These are the activations of a small neural network, seen along a few directions. Each row is one input.
Each table varies a few parts of the input and shows all the possible inputs, shuffled.
A made-up example of a description, with smaller parts first: values(2) and (point or line(11) or (line(4) and ring(5))).
Shared parts are said once, and a part with two or three values counts as separate values.
In the rows, zero is written as 128.

Other details of the inputs shift rows strongly along two fixed directions, in all tables alike. That doesn't count.

Table:
x1: [126 112 113 128 118 109 104 163 100 148 150 158 140 132]
x2: [150 114 131 147 109 169 124  95 150 107 102 107 131 114]
x3: [155 131 122 114 114 144 125 130 123 115 121 125 102 129]
x4: [ 99 150 119 145 166 118 172 100 105 143 160 142 144 133]
x5: [143 138 143  94  95 144 126 149 143 111 109 135 107 124]
x6: [103 121 112 147 154 108 127 134  99 151 164 130 148 130]
x7: [ 95 142 128 144 165 109 149 107 119 148 173 122 146 141]
x8: [178  81 108 137  76 103  83 183 123 121 103 139 108 136]
x9: [136 129  71 156 103  94  80 230 102 164 125 176 137 172]
x10: [100 140 126 138 146 104 142 125 115 157 169 145 149 142]
x11: [166 138 136  97  77 128  80 184 140 141 109 143 110 120]
x12: [ 99 159 121 141 164 119 172 118 105 141 154 139 157 129]
x13: [152 113 129 133 105 112 119 137 150  99 101 125  94 139]
x14: [152 157 140 115 125 153 138 118 132 118 109 124 117 102]
x15: [142 117 137  93  92 138 110 142 148 117 116 131 124 113]
x16: [154 109 124  94  94 134  85 166 116 123  93 124 100 135]
x17: [143 141 154 102 101 151 134 105 151 105 120 116 121 114]
x18: [102 142 124 134 154  96 127 131 111 163 156 120 149 153]
x19: [118 105  96 121 118  84  83 208 105 173 157 158 136 154]
x20: [115 110  93 128 122  94  90 214  84 162 143 164 126 154]
x21: [ 92 123 115 169 165 125 149 111 138 154 146 124 171 141]
x22: [105 135 107 179 173  91 165  98 117 124 144 127 140 138]
x23: [ 85 149 119 172 170 127 160 112 136 140 141 128 153 150]
x24: [133 130 153 103 115 164 141 101 137  88 103 119 116 101]
x25: [ 97 129 120 144 172 115 140 105 101 151 156 110 161 131]
x26: [143 137 163 117 133 173 140  73 147  99 111 101 131  77]
x27: [133 124 139 146 128 183 143  70 152  87  90 101 122 111]
x28: [ 87 143 128 135 152 108 158 124 113 151 156 147 136 142]
x29: [121 135 123 160 135 128 126 130 141 141 137 131 151 154]
x30: [153 125 129  99  91 133 101 164 134 118 116 131  86 138]
x31: [134 120 148 101 131 149 126  79 152 112 115  88 121 115]
x32: [135 154 150 109 121 146 135 129 146 122 113 123 110 106]
x33: [156  91 130 136 114 116 122 122 153 109 113 117 114 127]
x34: [154 110 142 141 122 120 133 105 153 102 118 117 114 136]
x35: [ 84 125 125 135 163 111 151 103 122 151 166 138 155 128]
x36: [159 138 124 103 118 139 118 126 123 119 107 112 109 135]
x37: [165  86 106 132  80 102  84 192 121 117  91 149  95 141]
x38: [ 97 142 128 139 166 120 140 149 100 155 142 146 153 119]
x39: [141 136 143  97 113 140 121 120 139 115 105 104  98 134]
x40: [140 129 153 111 119 164 143  78 145  93 118 108 130  89]
x41: [139 136 162 105 132 166 137  78 164 108 112 103 126  84]
x42: [ 93 131 144 135 166 146 173  66 118 115 140 126 136 113]
Description of these inputs: ring(6) and (values(2) or line(5)).
Changing only the ring(6) part turns x39 into x16. The same change can be made to x23. Which row results?
> x27
Changing only the ring(6) part turns x30 into x7. The same change can be made to x32. Which row results?
> x11
Which other rows does x12 become when the line(5) part takes its other values? List them by row number.
> x3, x4, x14, x36
Which other rows does x23 become when the values(2) part takes its other values? List them by row number.
> x13
List by row number the other rows that have the ring(6) part in common with x33.
> x15, x19, x21, x31, x35, x41

Table:
x43: [ 87  92  94 157 164  84 117 143  89 172 159 135 158 156]
x44: [174 137 131  79  72 121  91 178 122 114 118 139  76 142]
x45: [117 131 133 170 145 127 169  70 157 105 140 116 134 131]
x46: [116 132 124 174 149 104 164  92 157 130 140 119 144 139]
x47: [120  93  90 150 133  61  70 204  90 184 155 142 153 162]
x48: [153 147 167  79 115 183 161  37 155  61 106  90  71 107]
x49: [176 124 110 125  79 143  82 197 120 113  76 168  95 110]
x50: [106 132 132 105 121 104 123 172  98 152 141 173 158 101]
x51: [ 97 147 124 113 158 113 156 115 107 143 145 133 114 149]
x52: [121  98  86 173 125  64 115 223 105 160 150 189 128 151]
x53: [166 127 108 120  78 157  85 195 122 123  81 151 111 143]
x54: [100 166 124 170 179 146 171  93 129 136 128 107 165 123]
x55: [ 87 149 125 123 148 108 129 157 104 176 183 155 175 125]
x56: [ 83 162 154 130 187 126 165  89 125 171 182 127 184 107]
x57: [ 93 161 120 171 173 157 173  83 115 124 135 125 159 127]
x58: [172  76 126 108 105 133 114 120 130  83 101 116 109  96]
x59: [112 105  98 160 123  84 115 186 121 154 135 169 138 177]
x60: [176  75 132 100  74 141  57 148 142 101  83 103  89 126]
x61: [ 86 172 144 127 192 112 187  65 126 133 156  94 135 130]
x62: [ 65 154 144 127 176 149 178  65 120 144 179 122 171 104]
x63: [178 156 159 127 110 206 148  48 176  72  71  85 107  87]
x64: [103 117 135 167 192 112 162  48 123 141 166  88 167 121]
x65: [129 152 113 111 130  75 117 185 101 167 153 149 122 160]
x66: [156 135 142  73  96 140 107 140 139 104  93 115  71 133]
x67: [175 121 140  82  69 116 105 190 102 110 102 153  70 122]
x68: [119 117  99 164 123  71 111 189 132 160 137 151 144 168]
x69: [173  88 130 116  95 137  90 116 135 104 117 105 110 120]
x70: [ 91 157 126 167 181 152 172 100 121 130 125 110 163 130]
x71: [112 107  85 165 115  73 105 207 111 157 151 183 141 182]
x72: [110  96 110 148 153 112 126 108 104 139 156 121 147 139]
x73: [ 83 142 150 109 155 162 166  74 136 140 149 114 151 100]
x74: [171 154 154 128 107 208 145  54 167  65  78  92 105  90]
x75: [165 115 152  58  60 169  68 178 158 119  91 127  97 103]
x76: [149 112 159 132 109 163 143  73 183  69  85  94 101 125]
x77: [159 133 162  72  90 166  91 141 159 123 111 120 117  96]
Changing only one part turns x74 into x55. The same change can be made to x57. Which row results?
> x62
What do these inputs look like to the network?
> values(5) and (point or ring(6))
Which other rows does x67 become when the values(5) part takes its other values? List them by row number.
> x49, x50, x52, x58
List by row number the other rows that have the values(5) part in common with x44.
> x48, x51, x61, x65, x66, x67
List by row number the other rows that have the values(5) part in common with x68.
> x45, x46, x52, x59, x71, x76
